These are the activations of a small neural network, seen along a few directions. Each row is one input.
Each table varies a few parts of the input and shows all the possible inputs, shuffled.
A made-up example of a description, with smaller parts first: one of 4 places along a line, together with either a single point or one of 11 places along a line or (one of 3 separate values, together with one of 8 places around a ring).
Shared parts are said once, and a part with two or three values counts as separate values.
(in the rows, 128 means zero)

Other details of the inputs shift rows strongly along two fixed directions, in all tables alike. That doesn't count.

Table:
x1: [138, 135, 144, 128, 145, 163, 133, 74, 106, 122, 161]
x2: [124, 148, 81, 156, 118, 156, 157, 125, 122, 158, 158]
x3: [117, 124, 186, 84, 159, 115, 130, 89, 122, 112, 103]
x4: [104, 128, 114, 169, 91, 131, 151, 129, 153, 134, 142]
x5: [152, 124, 138, 68, 158, 139, 130, 94, 93, 107, 113]
x6: [118, 133, 159, 163, 136, 146, 146, 140, 157, 146, 140]
x7: [137, 111, 146, 127, 123, 157, 164, 93, 95, 91, 165]
x8: [128, 121, 135, 159, 134, 157, 176, 158, 129, 130, 154]
x9: [127, 121, 55, 151, 81, 74, 77, 216, 152, 149, 107]
x10: [150, 121, 124, 174, 121, 149, 168, 131, 127, 117, 149]
x11: [153, 114, 107, 91, 128, 103, 68, 149, 101, 114, 116]
x12: [111, 141, 95, 183, 91, 106, 101, 156, 174, 165, 125]
x13: [122, 152, 81, 122, 119, 108, 83, 147, 140, 159, 112]
x14: [128, 138, 65, 100, 114, 68, 31, 183, 150, 166, 82]
x15: [119, 123, 89, 85, 101, 86, 93, 164, 122, 118, 98]
x16: [116, 118, 158, 163, 125, 146, 164, 149, 148, 126, 143]
x17: [103, 121, 124, 87, 99, 93, 103, 132, 135, 108, 96]
x18: [124, 133, 162, 60, 175, 145, 125, 107, 113, 131, 115]
x19: [134, 121, 177, 84, 143, 124, 120, 75, 128, 104, 102]
x20: [138, 117, 146, 179, 113, 138, 156, 121, 147, 113, 137]
x21: [98, 138, 152, 68, 125, 123, 124, 71, 125, 116, 108]
x22: [142, 139, 117, 170, 153, 149, 163, 143, 115, 147, 151]
x23: [138, 132, 127, 96, 161, 91, 78, 153, 126, 142, 91]
x24: [134, 123, 132, 172, 137, 139, 178, 145, 121, 126, 149]
x25: [124, 149, 83, 124, 120, 139, 134, 131, 114, 145, 137]
x26: [116, 108, 183, 83, 148, 112, 145, 103, 114, 93, 104]
x27: [126, 114, 176, 85, 131, 124, 104, 73, 114, 96, 124]
x28: [137, 137, 119, 157, 150, 166, 162, 155, 124, 152, 156]
x29: [130, 110, 145, 178, 100, 139, 140, 120, 133, 105, 159]
x30: [152, 144, 120, 175, 142, 152, 136, 116, 140, 149, 144]
Each input here is: one of 5 places around a ring, together with either one of 2 separate values or one of 4 places along a line.
The inputs of x21 and x15 match in every part but the place on the ring of 5. If x27 is changed in the same way as x21 into x15, which row does it become? -> x7

Table:
x31: [131, 124, 140, 121, 148, 143, 135, 118, 120, 128, 139]
x32: [117, 117, 151, 48, 147, 147, 153, 65, 90, 100, 125]
x33: [132, 122, 123, 158, 130, 126, 136, 159, 127, 136, 138]
x34: [137, 141, 112, 172, 127, 128, 122, 168, 145, 146, 128]
x35: [136, 120, 105, 69, 121, 93, 71, 148, 116, 114, 92]
x36: [144, 143, 120, 200, 144, 143, 166, 119, 132, 147, 150]
x37: [137, 127, 137, 74, 148, 110, 84, 128, 119, 129, 101]
x38: [135, 118, 139, 121, 146, 142, 143, 123, 116, 124, 135]
x39: [134, 133, 128, 150, 139, 142, 132, 134, 136, 149, 141]
x40: [137, 131, 121, 178, 122, 110, 131, 126, 144, 134, 124]
x41: [117, 128, 179, 70, 146, 155, 150, 46, 108, 105, 130]
x42: [131, 125, 118, 114, 126, 142, 146, 115, 115, 117, 137]
x43: [128, 147, 120, 181, 132, 141, 134, 148, 147, 155, 145]
x44: [123, 125, 119, 66, 131, 104, 87, 123, 122, 131, 100]
x45: [128, 132, 123, 155, 135, 130, 138, 154, 140, 146, 128]
x46: [129, 137, 102, 152, 116, 135, 119, 133, 132, 142, 145]
x47: [116, 125, 154, 58, 148, 156, 166, 55, 95, 112, 130]
x48: [112, 148, 110, 175, 120, 154, 161, 122, 145, 154, 156]
x49: [121, 144, 131, 116, 133, 159, 150, 79, 116, 134, 148]
x50: [117, 127, 150, 129, 122, 130, 133, 107, 124, 115, 137]
x51: [140, 118, 127, 75, 143, 93, 63, 152, 120, 122, 95]
x52: [122, 152, 107, 179, 115, 158, 163, 124, 138, 144, 154]
x53: [129, 119, 128, 162, 108, 121, 138, 150, 138, 119, 136]
x54: [142, 125, 136, 114, 144, 138, 127, 126, 113, 117, 129]
x55: [139, 115, 122, 153, 112, 122, 124, 150, 142, 120, 130]
x56: [129, 125, 154, 99, 130, 138, 136, 91, 120, 108, 121]
x57: [138, 135, 92, 130, 111, 111, 94, 156, 135, 141, 114]
x58: [133, 141, 126, 184, 134, 158, 172, 141, 140, 143, 153]
x59: [136, 137, 96, 171, 112, 142, 146, 144, 139, 146, 147]
x60: [117, 122, 178, 72, 145, 153, 148, 51, 104, 96, 134]
x61: [137, 124, 124, 164, 112, 132, 125, 140, 140, 123, 137]
x62: [131, 100, 132, 78, 122, 83, 75, 150, 130, 110, 87]
x63: [135, 111, 141, 79, 125, 101, 98, 130, 129, 108, 93]
x64: [122, 144, 129, 183, 138, 156, 161, 133, 145, 154, 156]
x65: [119, 129, 157, 127, 129, 150, 171, 96, 131, 111, 135]
x66: [121, 131, 97, 127, 115, 101, 103, 164, 142, 145, 107]
x67: [121, 139, 107, 154, 112, 127, 123, 138, 128, 139, 144]
x68: [128, 133, 95, 128, 113, 104, 106, 167, 142, 137, 108]
x69: [128, 126, 128, 165, 107, 123, 129, 145, 136, 120, 136]
x70: [118, 127, 156, 125, 132, 151, 154, 84, 131, 126, 142]
x71: [128, 129, 103, 151, 110, 126, 139, 151, 127, 129, 140]
x72: [113, 120, 151, 127, 123, 129, 139, 110, 127, 116, 137]
x73: [120, 129, 122, 115, 130, 142, 135, 106, 120, 129, 141]
x74: [119, 129, 176, 71, 162, 154, 156, 67, 88, 102, 138]
x75: [132, 127, 150, 121, 151, 158, 164, 99, 115, 131, 141]
x76: [140, 118, 122, 129, 131, 109, 114, 170, 123, 123, 120]
x77: [123, 116, 156, 97, 132, 133, 141, 94, 123, 115, 121]
x78: [117, 133, 134, 187, 116, 147, 168, 128, 152, 141, 149]
x79: [116, 124, 124, 116, 123, 133, 149, 115, 111, 123, 137]
x80: [128, 127, 125, 158, 132, 127, 129, 153, 131, 139, 142]
x81: [139, 129, 148, 120, 150, 160, 166, 102, 114, 123, 142]
x82: [123, 137, 133, 162, 115, 136, 141, 130, 146, 128, 131]
x83: [115, 120, 123, 68, 127, 96, 93, 130, 112, 118, 104]
x84: [122, 117, 146, 117, 127, 130, 125, 110, 131, 118, 130]
x85: [144, 119, 111, 112, 124, 79, 65, 192, 126, 124, 95]
x86: [144, 114, 138, 90, 147, 125, 120, 134, 112, 111, 116]
x87: [113, 139, 135, 186, 118, 148, 160, 123, 156, 144, 152]
x88: [144, 129, 72, 133, 114, 55, 56, 182, 142, 146, 80]
x89: [144, 116, 136, 39, 148, 89, 64, 142, 111, 112, 73]
x90: [121, 142, 98, 129, 115, 105, 90, 155, 143, 147, 112]
x91: [125, 131, 113, 139, 107, 83, 67, 176, 160, 141, 97]
x92: [123, 116, 130, 162, 110, 119, 136, 147, 139, 126, 135]
x93: [127, 136, 104, 156, 109, 131, 134, 143, 124, 130, 143]
The inputs of x61 and x54 match in every part but one. If x77 is changed in the same way as x61 into x54, which row does it become? -> x75
The inputs of x32 and x38 match in every part but one. If x52 is changed in the same way as x32 into x38, which row does it become? -> x34
What do these inputs look like to the network? -> one of 3 separate values, together with either a single point or (one of 4 places along a line, together with one of 5 places around a ring)
Which other rows does x81 become when the place on the line of 4 takes its other values? List them by row number. -> x58, x76, x86
Which other rows does x91 become when the choice among 3 separate values takes its other values? List them by row number. -> x43, x90
Which other rows does x41 become when the choice among 3 separate values takes its other values? List them by row number. -> x37, x49

Table:
x94: [141, 107, 165, 56, 150, 137, 129, 90, 95, 88, 117]
x95: [142, 120, 100, 153, 120, 79, 85, 222, 155, 147, 93]
x96: [115, 135, 128, 33, 154, 136, 126, 89, 84, 119, 119]
x97: [106, 122, 137, 82, 113, 104, 118, 116, 133, 116, 98]
x98: [138, 121, 118, 144, 132, 95, 89, 200, 142, 144, 110]
x99: [131, 139, 122, 221, 107, 169, 183, 98, 135, 132, 185]
x100: [119, 148, 128, 220, 109, 168, 178, 90, 150, 148, 178]
x101: [129, 137, 69, 101, 118, 94, 88, 178, 129, 150, 98]
x102: [123, 130, 162, 88, 153, 126, 121, 85, 121, 119, 111]
x103: [115, 124, 164, 59, 133, 134, 124, 67, 117, 104, 112]
x104: [118, 135, 118, 210, 98, 169, 202, 117, 140, 129, 176]
x105: [141, 109, 107, 146, 114, 94, 91, 195, 133, 128, 119]
x106: [135, 160, 93, 196, 129, 194, 180, 110, 128, 165, 187]
x107: [142, 121, 152, 93, 157, 110, 102, 125, 116, 118, 102]
x108: [105, 136, 169, 112, 148, 164, 193, 71, 124, 120, 139]
x109: [141, 152, 69, 174, 121, 126, 108, 153, 133, 166, 141]
x110: [115, 126, 106, 143, 98, 89, 80, 173, 156, 143, 111]
x111: [125, 109, 161, 65, 144, 137, 163, 92, 94, 87, 119]
x112: [146, 140, 129, 224, 135, 171, 169, 148, 149, 155, 170]
x113: [157, 112, 96, 160, 112, 78, 66, 196, 141, 131, 108]
x114: [111, 124, 156, 116, 126, 164, 181, 73, 104, 100, 160]
x115: [107, 125, 173, 57, 156, 129, 132, 87, 112, 111, 111]
x116: [140, 115, 106, 126, 101, 92, 72, 168, 142, 121, 107]
x117: [130, 125, 144, 94, 142, 112, 92, 131, 139, 129, 100]
The inputs of x97 and x100 match in every part but one. If x108 is changed in the same way as x97 into x100, which row does it become? -> x102
What do these inputs look like to the network? -> one of 4 places along a line, together with either a single point or one of 5 places around a ring
List by row number the other rows that have the place on the line of 4 in common with x98. -> x96, x105, x110, x114, x115
Which other rows does x101 become when the place on the line of 4 takes its other values? List them by row number. -> x96, x106, x109
Which other rows does x116 become when the place on the ring of 5 takes its other values? List them by row number. -> x94, x103, x112, x117
